Each row below holds a small network's activations on one record, seen along a few directions.
Each row is followed by the record's values for the fields F, J, G, H, V, D, Y, U.
A field that a record lacks is left out.
Other fields move the rows too, some of them a lot.
Random noise pushes rows far along 2 fixed directions. That doesn't count. These rows show it; they differ only by the noise:
[ 135 -214   38  206   -4  139 -629 -184 -264 -324 -119  164  162  160
   78]
[ 171 -143  -80 -247   19  101 -137  127  139   40 -119   93   10 -100
  -81]
[ 545 -146  -68 -532   -1    8 -205  106  351  207  -12  -32  -62 -296
 -142]
[   6 -141  -85 -122   27  142 -106  137   46  -33 -167  149   42  -13
  -54]

[-218 -734 -213  456 -284  327 -311  523 -307  -36   -1  152  290   44
  138]  (F f3; J j2; H h1; V v2; D d1; Y y2; U u2)
[-212   48 -285  713  334  -35  247 -144 -287   92 -422  107  -53  438
  107]  (F f1; J j1; G g1; H h1; V v3; D d3; U u2)
[-141  190  -78  331  184   47   89   -5 -188 -260  262   82  195  176
  250]  (F f1; J j2; H h2; V v3; D d3; U u2)
[ 199  310 -225  389  133 -187  461  204  -11  -17  295 -151   32  -46
  151]  (F f1; J j1; G g1; V v3; D d3; U u2)
[-422 -389  109 -125 -224  291  166  407 -171 -158  134   47  261  -64
  -44]  (F f3; J j2; H h2; V v2; D d2; Y y2; U u1)
[  81   77 -126  459  255 -169 -314 -233 -338   46   11 -212 -129   99
  117]  (F f1; J j1; G g2; V v3; D d3; U u3)
[  96  201  116 -317 -168  -39  405  129  307  106  122  151 -138 -297
 -215]  (F f1; J j1; G g1; H h2; V v1; D d3; Y y1; U u3)
[ 172  -32 -412  -75  116  -52  166  445  273  458 -191 -138    5 -398
    0]  (F f1; J j1; G g2; H h1; V v2; D d2; Y y2; U u2)
[-250   63 -288  227  113  133   18  -41   -2  281 -164  134 -215 -115
 -102]  (F f1; J j1; G g2; H h2; V v2; D d1; Y y1; U u1)
[-516   54  -68  295   90  247  427  309   46 -125 -203  178  140  151
   81]  (F f3; J j2; H h1; V v1; D d2; Y y1; U u1)
[  12  206  -70  227 -140  -55  137  133 -133  -33   -9   29   12  -87
  -86]  (F f1; J j1; G g1; H h2; V v2; D d2; Y y2; U u1)
[ 129  137 -164  -41  155  112  346  294  376  248  -46  -86   32 -234
   54]  (F f3; J j2; H h1; V v2; D d2; Y y2; U u1)
[ 341  139 -557    0   83  -80  350  340  549  693    4 -268 -113 -346
 -175]  (F f1; J j1; G g2; H h1; V v2; D d1; Y y1; U u2)
[-487  133   69  -32  212   86  126 -118 -263 -166  -89  313  -88  281
  -24]  (F f1; J j2; H h2; V v3; D d3; U u1)
[-256  102  -28  233  230  -46  236  225  -56   69 -105   30   31  262
   10]  (F f1; J j2; H h1; V v3; D d3; U u1)
[ 315  146 -242 -337  -17 -404  305  334  641  343  168 -323  -41 -401
  -29]  (F f1; J j1; G g2; H h1; V v3; D d3; U u1)
[-346  354 -176  719 -207  211  194   33 -233  -81   84   43  166  300
  419]  (F f2; H h2; V v2; D d3; Y y2)
[  -3  135   -1 -127 -376   44 -172    5 -132  125   32   93 -152  120
   -3]  (F f2; H h2; V v2; D d1; Y y1)
[-431   53 -185  204  248   50  325  245 -109   79 -194  146   35  289
   20]  (F f1; J j2; H h1; V v3; D d3; U u2)
[-144   72  243 -569 -113   12  306 -161   88  233 -127  239 -133 -157
 -404]  (F f1; J j1; G g1; H h2; V v2; D d2; Y y2; U u3)
[-372    6 -118  388 -175 -208  276  245 -136 -356  -12   88  270  207
  141]  (F f1; J j1; G g1; H h1; V v3; D d3; U u2)
[ 198  -76   55  349  -19   10 -157 -138  -72 -194  -76   97  156   30
  101]  (F f1; J j1; G g1; H h1; V v1; D d2; Y y1; U u1)
[-292   20  159 -503 -193  140   32  -32 -164   63 -127  155   20   40
   24]  (F f2; H h2; V v2; D d2; Y y2)
[-155  223 -515  623  483  -79  541  140   86  458 -280 -275  -55  180
  137]  (F f1; J j1; G g2; H h1; V v3; D d3; U u2)
[-436 -484  -59 -580 -386  260  573  714  207  595 -114  181   31 -149
  -65]  (F f2; H h1; V v2; D d3; Y y2)
[ 517  158 -247  -81  341 -140  141  -26  345  437   10 -267 -159   18
  -18]  (F f1; J j2; H h1; V v3; D d3; U u2)
[  44 -218  -20 -227  -90  -70   18   74  -69  170 -232   52  190  -91
 -174]  (F f1; J j1; G g1; H h1; V v2; D d2; Y y2; U u2)
[ 214  127  -28 -375 -108  -99   11  124  290  416  117  -80 -279 -348
 -394]  (F f1; J j1; G g2; H h2; V v2; D d1; Y y1; U u3)
[ 673  252 -100 -425  -35 -457  -32 -155  570  193  414 -524 -107 -452
   52]  (F f1; J j1; G g2; H h2; V v3; D d3; U u3)
[-166  147  151 -259   87   17  137 -241   79   86  -85  -70   -6 -126
 -113]  (F f1; J j1; G g2; H h2; V v2; D d2; Y y2; U u3)
[-676   33 -123  257   -1  321  143  -88 -360  -60  -72  209  234  357
 -165]  (F f3; J j2; H h2; V v2; D d3; Y y2; U u2)
[ -65 -413  -54   90 -352  229 -203  317 -306   93  -34    0  -23   -5
  213]  (F f2; H h2; V v2; D d3; Y y2)
[-334 -400 -237  397  -85  153  402  697  169  348  -87 -168  -47 -143
  -63]  (F f1; J j1; G g2; H h1; V v2; D d1; Y y1; U u3)
[-380  365   96  -68  -17  -44  506  -81  265 -369  354  -28  143  126
  140]  (F f1; J j2; H h2; V v3; D d3; U u3)
[-209   40 -141 -211   -6   80  436  116   27  -28 -189  200 -111 -101
 -130]  (F f1; J j1; G g1; H h2; V v1; D d2; Y y1; U u2)
[ -95 -768   29 -373 -251  281 -119  352   96  333   72  118  174 -201
 -225]  (F f3; J j2; H h1; V v2; D d1; Y y2; U u1)
[-293 -363   17  532 -399  335 -130  393 -391 -337  293   92  273  125
  447]  (F f2; H h2; V v2; D d1; Y y1)
[ 516 -255 -168 -255 -142   78 -434  -23  237  383  120  110  -48 -150
 -261]  (F f3; J j2; H h1; V v2; D d1; Y y1; U u2)
[ -76  271 -256  210  191 -252  392  -43  390  169  -79 -315  -30   19
   93]  (F f1; J j1; G g2; H h1; V v3; D d3; U u3)
[-115  180  298 -377 -145 -198  -19 -164  112 -335  194  -42  -81   80
  -59]  (F f1; J j2; H h2; V v3; D d3; U u3)
[  -4 -158  244  370   38   45 -507 -416 -439 -198 -464  249  -29  179
   50]  (F f1; J j1; G g1; H h1; V v2; D d2; Y y2; U u3)

Here are new rows. What are their fields?
[  74   -9 -266  457   60   23  248  245   -1   58 -164  -28  219  -85
  181]  (F f1; J j1; G g1; H h1; V v2; D d2; Y y2; U u2)
[ 155   38  260  302  277  -78 -548 -533 -252  -95 -194   81 -124  392
   64]  (F f1; J j2; H h1; V v3; D d3; U u3)
[-764  192  282  105   67   -3  274 -221    4 -366 -179  218   -1  468
  -13]  (F f1; J j2; H h1; V v3; D d3; U u3)
[  11   85  261  193  269   -9 -362 -615 -319 -177  -93  -28 -199  413
   28]  (F f1; J j2; H h2; V v3; D d3; U u3)
[ 376  -93  267  115   10  -36 -386 -412  -39 -100 -149  137  -15  -24
   32]  (F f1; J j1; G g1; H h1; V v1; D d2; Y y1; U u3)
[ 188  -34   52 -439  -41   53 -140 -128    1   31   70 -110  126 -115
 -118]  (F f3; J j2; H h2; V v2; D d2; Y y2; U u2)
[-463   45   14   15  113 -177  -27 -208   35   43 -332  145 -188   80
  -13]  (F f1; J j1; G g2; H h1; V v3; D d3; U u3)
[ -44   36 -148 -156 -206   89  -16   39  136  430 -251  161 -221  116
  -30]  (F f2; H h1; V v2; D d1; Y y1)
[-106 -105  -69 -348  -29  138   36  207   98  -30 -127  217   -4  -81
 -119]  (F f3; J j2; H h1; V v1; D d2; Y y1; U u2)
[-208  194   72  -86  339  -45  362  -35  144  295 -261   37 -235  212
 -129]  (F f1; J j2; H h1; V v3; D d3; U u3)
[ 592    4  -50 -255 -123 -250 -177   46  482  -70  474 -187  237 -216
  198]  (F f1; J j2; H h1; V v3; D d3; U u2)
[ 248 -313  299 -186 -167   34  -29 -130  -69   62   85 -169   44 -167
 -134]  (F f1; J j1; G g1; H h2; V v2; D d2; Y y2; U u3)
[ -42  -76   82 -399  -25   57  174  290  167  176  -81  -12  152 -132
 -187]  (F f3; J j2; H h1; V v2; D d2; Y y2; U u1)
[-506 -498 -119  -20 -116  398  410  637  170  107  -47  308   98 -120
  -30]  (F f3; J j2; H h1; V v2; D d1; Y y1; U u1)
[ 310  112 -218  189  304 -197  220 -187   59  378 -222 -112 -121  104
  -21]  (F f1; J j1; G g1; H h1; V v3; D d3; U u2)
[-143    4   21  440   40 -216 -450 -436 -165 -273  -71    2  162  223
  209]  (F f1; J j1; G g2; H h1; V v3; D d3; U u3)
[ 149   76  311 -115   42   -7 -388 -450  -25  -89  185  -46  147 -278
   94]  (F f1; J j1; G g2; H h2; V v2; D d2; Y y2; U u3)
[-147   93 -232 -201  196   16  573  476  274  284  106  115   -2 -122
   38]  (F f1; J j2; H h1; V v3; D d3; U u2)
[ 511 -163  -47  114 -159  -34 -396 -212  -26  148  255   98  317 -193
  -29]  (F f1; J j1; G g1; H h1; V v2; D d3; Y y2; U u2)
[  73  313 -378  395  474 -128  171 -350  -40  304 -159 -305 -158  171
   86]  (F f1; J j1; G g2; H h2; V v3; D d3; U u2)
